Each row below is a small network's average activation on inputs in which a field has the value named, seen along a few directions.
Related values have similar rows: they may be neighbours, one step apart, or belong to one group.
(in the rows, 500 means zero)
Random noise pushes rows far along 4 fixed directions. That doesn't count. These rows show it; they differ only by the noise:
[467 512 466 651 582 477 476 583 535 438 423 579 423 368 605 470 482 451
 461]
[494 424 556 504 607 516 414 407 428 437 476 520 445 461 451 564 453 521
 477]
[510 590 709 666 616 506 259 428 415 453 382 649 202 275 644 587 561 473
 440]
[512 548 602 564 543 511 428 428 480 466 468 564 387 370 543 535 570 495
 460]
[493 489 418 478 572 512 554 447 425 489 461 429 597 523 393 485 456 494
 510]
[506 450 478 426 532 523 557 393 464 473 529 441 592 524 374 513 496 529
 497]


Values of J:
j5: [554 598 612 418 387 520 512 376 529 709 526 481 460 435 493 330 695 580
 492]
j8: [448 261 451 356 563 480 513 525 612 521 563 503 557 605 404 510 345 572
 511]
j10: [553 567 713 471 283 539 538 318 516 350 616 568 437 382 523 679 766 474
 435]
j7: [602 829 533 427 207 503 769 481 617 672 596 356 701 523 471 365 801 485
 537]
j2: [521 544 227 498 361 509 704 633 593 473 599 481 694 683 536 536 495 421
 527]
j6: [496 137 567 338 575 482 373 440 493 411 657 528 496 730 453 655 280 660
 513]
j1: [515 571 615 394 479 521 521 357 401 605 510 435 493 445 396 421 566 506
 514]
j12: [554 557 578 367 554 507 357 340 282 678 427 370 509 708 358 484 460 597
 580]
j14: [501 217 494 232 519 499 581 502 674 577 705 468 668 681 360 385 412 690
 478]
j15: [555 497 634 387 424 582 396 323 349 417 564 470 528 602 367 787 541 529
 534]
j4: [501 657 472 656 554 488 389 507 395 495 371 538 375 490 611 586 506 446
 521]
j3: [485 705 334 559 337 531 785 658 519 501 494 420 652 451 504 413 619 392
 526]
j9: [447 507 514 448 519 471 503 499 520 611 440 462 488 364 475 346 477 467
 496]
j13: [484 518 592 529 631 532 310 397 288 483 380 475 319 468 430 576 433 485
 493]
j11: [589 702 401 435 418 520 560 483 399 588 481 320 702 702 411 522 528 455
 627]
A value of J combines one of 3 hidden first parts with one of 5 second parts; all combinations occur once.
- Changing only the second part turns j2 into j11. j10 has the same second part as j2; what does that change turn j10 into? => j3
- Changing only the second part turns j12 into j14. j1 has the same second part as j12; what does that change turn j1 into? => j9

Values of T:
t11: [544 726 372 544 480 528 611 455 397 477 423 378 603 574 469 620 507 414
 538]
t3: [439 168 446 485 570 491 442 546 481 300 548 475 582 667 420 708 319 546
 554]
t1: [475 837 525 734 702 488 255 565 129 634  90 522 282 345 579 464 453 340
 547]
t7: [566 343 524 182 345 526 695 272 537 588 772 373 772 654 234 372 599 679
 520]
t5: [411 356 292 682 598 471 506 790 559 338 418 537 496 536 647 561 338 410
 496]
t4: [534 412 646 358 440 558 522 322 469 414 618 504 508 467 361 543 570 575
 484]
t6: [548 712 443 445 603 468 466 480 312 778 291 345 541 585 413 313 452 490
 623]
t12: [519 672 561 517 483 488 482 449 400 550 434 507 405 420 548 531 581 437
 523]
t10: [613 648 702 475 479 599 272 254 258 494 501 501 395 510 444 767 555 464
 502]
t2: [499 801 323 573 492 473 615 629 508 658 380 464 565 391 660 264 612 408
 453]
t8: [586 603 712 218 169 559 733 175 688 610 809 430 628 503 299 473 853 629
 473]
t9: [475 515 493 489 615 495 435 478 449 668 392 427 490 579 406 384 432 556
 507]
The values of T form a line.
- Which values are neighbours of t1? Give them in the order they are listed. => t4, t8
- Which values are neighbours of t9? Give them in the order they are listed. => t7, t6
- Which values are neighbours of t10? Give them in the order they are listed. => t11, t3

Values of B:
b3: [550 556 565 470 559 557 310 336 205 474 432 388 426 634 432 738 471 476
 576]
b11: [440 503 270 458 392 460 787 612 659 569 545 402 709 530 467 321 545 444
 500]
b2: [508 196 580 450 524 531 399 384 589 280 711 570 452 592 475 780 339 564
 445]
b9: [490 343 509 469 585 462 396 529 522 580 495 519 543 595 455 362 395 634
 502]
b1: [567 707 478 508 413 533 614 422 455 520 440 426 589 424 465 429 648 460
 504]
b5: [585 523 670 338 458 495 471 263 388 712 520 461 492 596 333 453 589 612
 523]
b4: [532 537 606 353 471 561 548 322 429 514 564 441 543 494 328 543 558 543
 513]
b10: [514 508 541 495 535 548 406 420 265 437 436 455 496 621 403 715 482 496
 541]
b7: [487 413 389 344 375 513 695 487 529 392 683 442 753 699 340 637 453 529
 550]
b6: [542 635 669 354 488 581 440 346 389 653 488 400 511 449 343 449 644 543
 550]
b8: [482 750 350 628 739 500 378 470 118 625 149 341 445 480 475 438 364 360
 551]
b12: [533 636 469 376 368 474 707 532 710 641 580 480 587 430 559 282 675 515
 475]
The values of B form a line.
- Which values are neighbours of b11? Give them in the order they are listed. => b6, b8
- Which values are neighbours of b1? Give them in the order they are listed. => b2, b4
- Which values are neighbours of b10? Give them in the order they are listed. => b3, b7
